These are the activations of a small neural network, seen along a few directions. Each row is one input.
In each table, some parts of the input vary, and every possible input appears once, in random order.
Descriptions start from the smaller parts, as in this example, which fits no table here: ring(8) and (point or ring(9) or (values(2) and line(6))).
Shared parts are said once, and a part with two or three values counts as separate values.

Other details of the inputs shift rows strongly along three fixed directions, in all tables alike. That doesn't count.

A family of inputs:
x1: [ -4   3  33  29  21  19  -7  26  11 -36  -2 -35  11   4]
x2: [-22  18  -2 -22 -27  22  26  27 -20  32 -46  12 -16 -22]
x3: [ -6   7  26 -23 -30   7  26   5   9  -4   8  40   2  24]
x4: [ 42  -4 -27   1 -13 -42   5  23  -9 -11  16  -8 -18 -10]
x5: [-29  10  33   0  23  26 -56  14 -36  -5 -34 -67 -27 -24]
x6: [ 12  -1 -33  19 -20 -29  15 -20  -4  38   7  -2 -28   8]
x7: [ -9  -7  -6  19  14   1   2 -11  15  31  14 -10 -14   5]
x8: [ -5  15 -15 -43 -41 -17  36   7 -13  55 -20  28 -45 -27]
x9: [ 22  -6  -7  28  33 -31 -20  -8  -8 -19   2 -20  38  26]
x10: [-44  12  38 -30  28   6 -32  51 -29 -14 -42 -49 -50 -25]
x11: [ 11  19 -45 -42 -36  -3  27  -1  12   7   1  39  -5  -5]
x12: [  2 -14  24  24  41  17 -43  17  17 -20  25 -28  39  38]
x13: [ 50 -33 -40  24   1 -47  -9  -8  -5   3  10 -31   9 -12]
x14: [ 14 -11   3  44   9   1 -20 -34   7  -9  32 -31  -6   4]
x15: [ 44 -20 -29  12 -20 -34  11  -3 -16   5 -19 -21  -4 -13]
x16: [-31  -6  28  12  26  12  -7  19  11 -34  17 -27   4  -4]
x17: [ 20  -9 -14  28 -23 -66 -10 -12  -1 -17  37 -15 -12  -1]
x18: [-19 -14  36  24  46   3  -1 -19  36 -28  31  14  67  17]
x19: [-28   4  30  -9  33  25 -57  19 -28  -1 -24 -61 -26 -31]
x20: [ -7 -12  20  43  40  48 -12 -26  40  -3  36  26  37  19]
x21: [  1  -4 -14  41  -1  17  -9 -27   5  -7  31  22  44  13]
x22: [-50  21  46 -15  -7  45  25   9   6  30 -35   3 -13 -12]
x23: [-30 -11  34 -28  10  40  22  29   0  -1 -51  -5   0 -36]
x24: [ 22  23  13 -30 -27  41  27  20 -21   7 -37   5 -29 -29]
x25: [  2  10  -9  22 -13  -1 -10 -31  44 -11  30  13  40  19]
x26: [ 23   7 -25   9 -38 -17  10 -30  -4  19  17  54   7   0]
x27: [ -2   1  15   0   2 -18  27 -19  12 -14   7  34  34  14]
x28: [  3   9   4 -32  45 -36 -38  18 -47   9 -45 -40 -32   4]
x29: [ -3  11 -26 -10   4   1 -31   7  12  -2  -2  -6  13  -1]
x30: [-29   4  53  -8   3  30  35  21  35 -26  11  21   7 -15]
x31: [ 13   7 -25 -35 -28 -30  54  -5 -20  -5 -12  52   3   4]
x32: [  5 -28   2  10  16  -9  12 -17  15   5   0 -16 -15  -8]
x33: [ 22   9 -38 -20 -30   1  14   8 -16  22  -4  61   2 -20]
x34: [  0 -30   8  39   4 -28 -13 -30  12  -7  12 -33  19  -5]
x35: [ 24   1 -26  -1 -24 -17   3 -23   3  23  27  53   6  -7]
x36: [ 25 -16 -41   5  15 -67 -21  -5 -18  -8  16   1  26   5]
x37: [-50  11  39 -52  29  13 -40  33 -41   5 -35 -41 -54  17]
x38: [ -5 -28  -7   5   8 -10   6  -7  -2  -5   0 -23   6 -17]
x39: [ -6   6  21 -21  -1  -2 -20  -7 -17  13  -2 -23 -38 -31]
x40: [ -4  24  13 -21  10  62  12  20  40  -7 -19  20  29   4]
x41: [ -4  23 -16 -19 -27  26  12  11  19  -6 -20  29  21  -1]
x42: [ 16 -13 -53  28  -9 -43 -20  -1  -8  28  26 -15  14  -9]
x43: [-11  27  -3 -52  -5  21  13   1  14  18 -28  21 -48   3]
x44: [-26   7  32  -9  18  30  26  16   6 -25 -28  28  45   5]
x45: [ 45  14 -34 -19 -24   9  23   8 -12  27  -7  58  -2 -12]
x46: [  4   1  17  14 -15   3  -9 -23  -2  -3  17 -13  -4 -16]
x47: [  1  -6   7  10  31 -14 -54 -19 -21  10   9 -64 -54  -9]
x48: [-34 -14  44 -11  25   8 -10  -2   2   5 -28 -36 -16 -23]
x49: [  1  -5  -2   2   1  11  -8  -9  -7  -8  23 -16  -1 -21]
x50: [ -1 -26  -4  20  -2  -9  -4   0  -7 -10 -20 -27  17 -18]
x51: [ -7 -16   4  -6 -25  18  54  -3   5  -8 -21  16  12 -19]
x52: [ 30   4 -39  20 -22 -22   4   3 -17  34  -4 -14  -4   0]
x53: [ 31  -1  -1   9   5  16 -12   3  -3  -3  12 -19   4 -19]
x54: [  1   0  35  14  10  45   3  21  25 -26   8   9  46  38]
x55: [ 10  15 -15 -57 -49 -18  16  34 -40  10 -32  32 -38   6]
x56: [ 32   4 -47  19 -22 -24   6 -37  35  -1  33  23  10  27]
x57: [  3 -13   8  44  10 -23  -5  -9  16 -27  31 -25 -11  15]
x58: [ -9   6  21 -53  -6  12  22  17  -7  11 -15  31 -50  21]
x59: [-22   7  35   1  -8  67  29  -2  10 -20   0   8  19 -19]
x60: [ 14   4 -32  11  11 -48 -61 -30 -50  36  -9 -32 -67  15]
x61: [ 13  -8 -18  39  21  -2 -23   2   9  21  19 -33  26   4]
x62: [-16  11  29 -59 -17   1  13  21 -11  12 -13  29 -37   9]
x63: [  9   0 -14 -22   1 -63 -17  11 -34   9  -7 -37 -92  -9]
x64: [ 13  -4 -26 -14 -28 -40  -7   1 -27  -3  18   3 -15  30]
x65: [  2  -4   3  19 -21   0  23  22  14 -36  12  14  25 -11]
x66: [ 31  -5 -47  38 -23 -16 -15 -17  -6   2  26  34  39   2]
x67: [  0  19   9  15  11  53  -5   4  44 -19  -6   1  50  19]
x68: [ 5  9 18 32 15 61 -1  1 16 -5 -3 24 48 10]
x69: [ -7  22   1 -33 -19  19  17  -6  35   6   1  39   6  -3]
x70: [-10   2   3 -34  11   0  39   5  -2 -11  -7  39  19   1]
x71: [-19   4 -11  -9 -15  25  41   8  10  24   4  24   9 -13]
x72: [ -8 -15  11  -4   6 -12   8 -12 -15  12 -38 -32 -49  -8]
x73: [ 23  -8 -27 -16  14 -57  10 -18 -13   7   7  16 -19  15]
x74: [ -1  -8  13   4   6  -9 -13  -7  -1  -4  15  -4 -18  45]
x75: [-33  25  14 -13  -5  58  17   1  33 -18 -13  18  28  11]
x76: [-25 -17  20  21  47  -6 -78  17  -5 -19  17 -54  22  30]
x77: [ -1   1 -14   7   0  24   5 -11   5   5  21  40  25  -1]
x78: [  7  -1 -42  16 -39 -15  36 -11  -2  23  16  18  13  -2]
x79: [  4 -12   2  28  37 -34 -10 -30   2 -15  14  -9  13  34]
x80: [-33  -2  31  24  15  15  -4  13   7 -40   9 -31   6   3]
Each input here is: values(2) and line(5) and ring(8).
The inputs of x58 and x76 match in every part but the line(5) part. If x60 is changed in the same way as x58 into x76, which row does it become?
Answer: x66
The inputs of x74 and x55 match in every part but the line(5) part. If x57 is changed in the same way as x74 into x55, which row does it become?
Answer: x65
The inputs of x9 and x27 match in every part but the line(5) part. If x12 is changed in the same way as x9 into x27, which row does it become?
Answer: x62
Which other rows does x47 become when the ring(8) part takes its other values? List them by row number.
Answer: x7, x20, x32, x43, x58, x63, x73
Which other rows does x26 become when the values(2) part takes its other values? List them by row number.
Answer: x35
A walk changes only the line(5) part. It starts at x73 and steps to x18. List the rest of the walk in order.
Answer: x70, x36, x28

A family of inputs:
x81: [-26  18  33 -19  -1  70  34  20  24  -5 -23  34  24  -6]
x82: [-14  10  15  -4   8  28 -17  10   2  -2  -9  -7   3  -2]
x83: [-13  11  11 -40   9   0   7  12 -20  12 -38   7 -31   4]
x84: [ 23  -7 -27  -4 -22 -45  -8   0 -26   6   2 -20 -33 -16]
x85: [  3 -13   0  36   3  10  14 -28  45  -8  50  31  47  25]
x86: [ -1 -22   0  46  26 -24 -37 -14  -4 -12  18 -51  21  -2]
x87: [ -2  -7   2  -4  11 -14  -6   5 -21   8 -23 -29 -24 -16]
x88: [ 33  -5 -36   8 -11 -54 -18 -12 -10  -7  34  -1  -7  21]
x89: [  2  19  -8 -54 -23 -18  22  15 -24  14 -30  24 -43  -3]
x90: [-37  -6  39  13  38  19 -31  12  -5 -11 -20 -58  -7 -10]
x91: [ 22  10 -24 -24 -21  -6  22   4 -13  20 -18  31  -8  -9]
x92: [ 40 -19 -29  26 -30 -28  17  -8  11 -11  39   8  16  -5]
x93: [ -6 -17   3  39  30 -12 -25 -16  20 -19  32  -8  46  26]
x94: [ 14  -2   1  -6 -46  33  84  -9  36   0  10  67  17 -23]
x95: [-37   5  32  10  36  44 -24   7   6  -4 -18 -21  22   5]
x96: [ -1   2  -2  18  -4  26   7 -16  22   7  17  19  21   2]
x97: [ 29   8 -40  -8 -20 -40 -26   2 -28  14   2 -14 -33   1]
x98: [-29  15  29 -32  17   9 -16  17 -14  -2 -26 -12 -32   6]
The inputs of x98 and x82 match in every part but one. If x89 is changed in the same way as x98 into x82, which row does it become?
Answer: x81
What is each input in this table made of?
Answer: values(3) and (point or line(5))
Which other rows does x83 become when the values(3) part takes its other values? List them by row number.
Answer: x87, x91
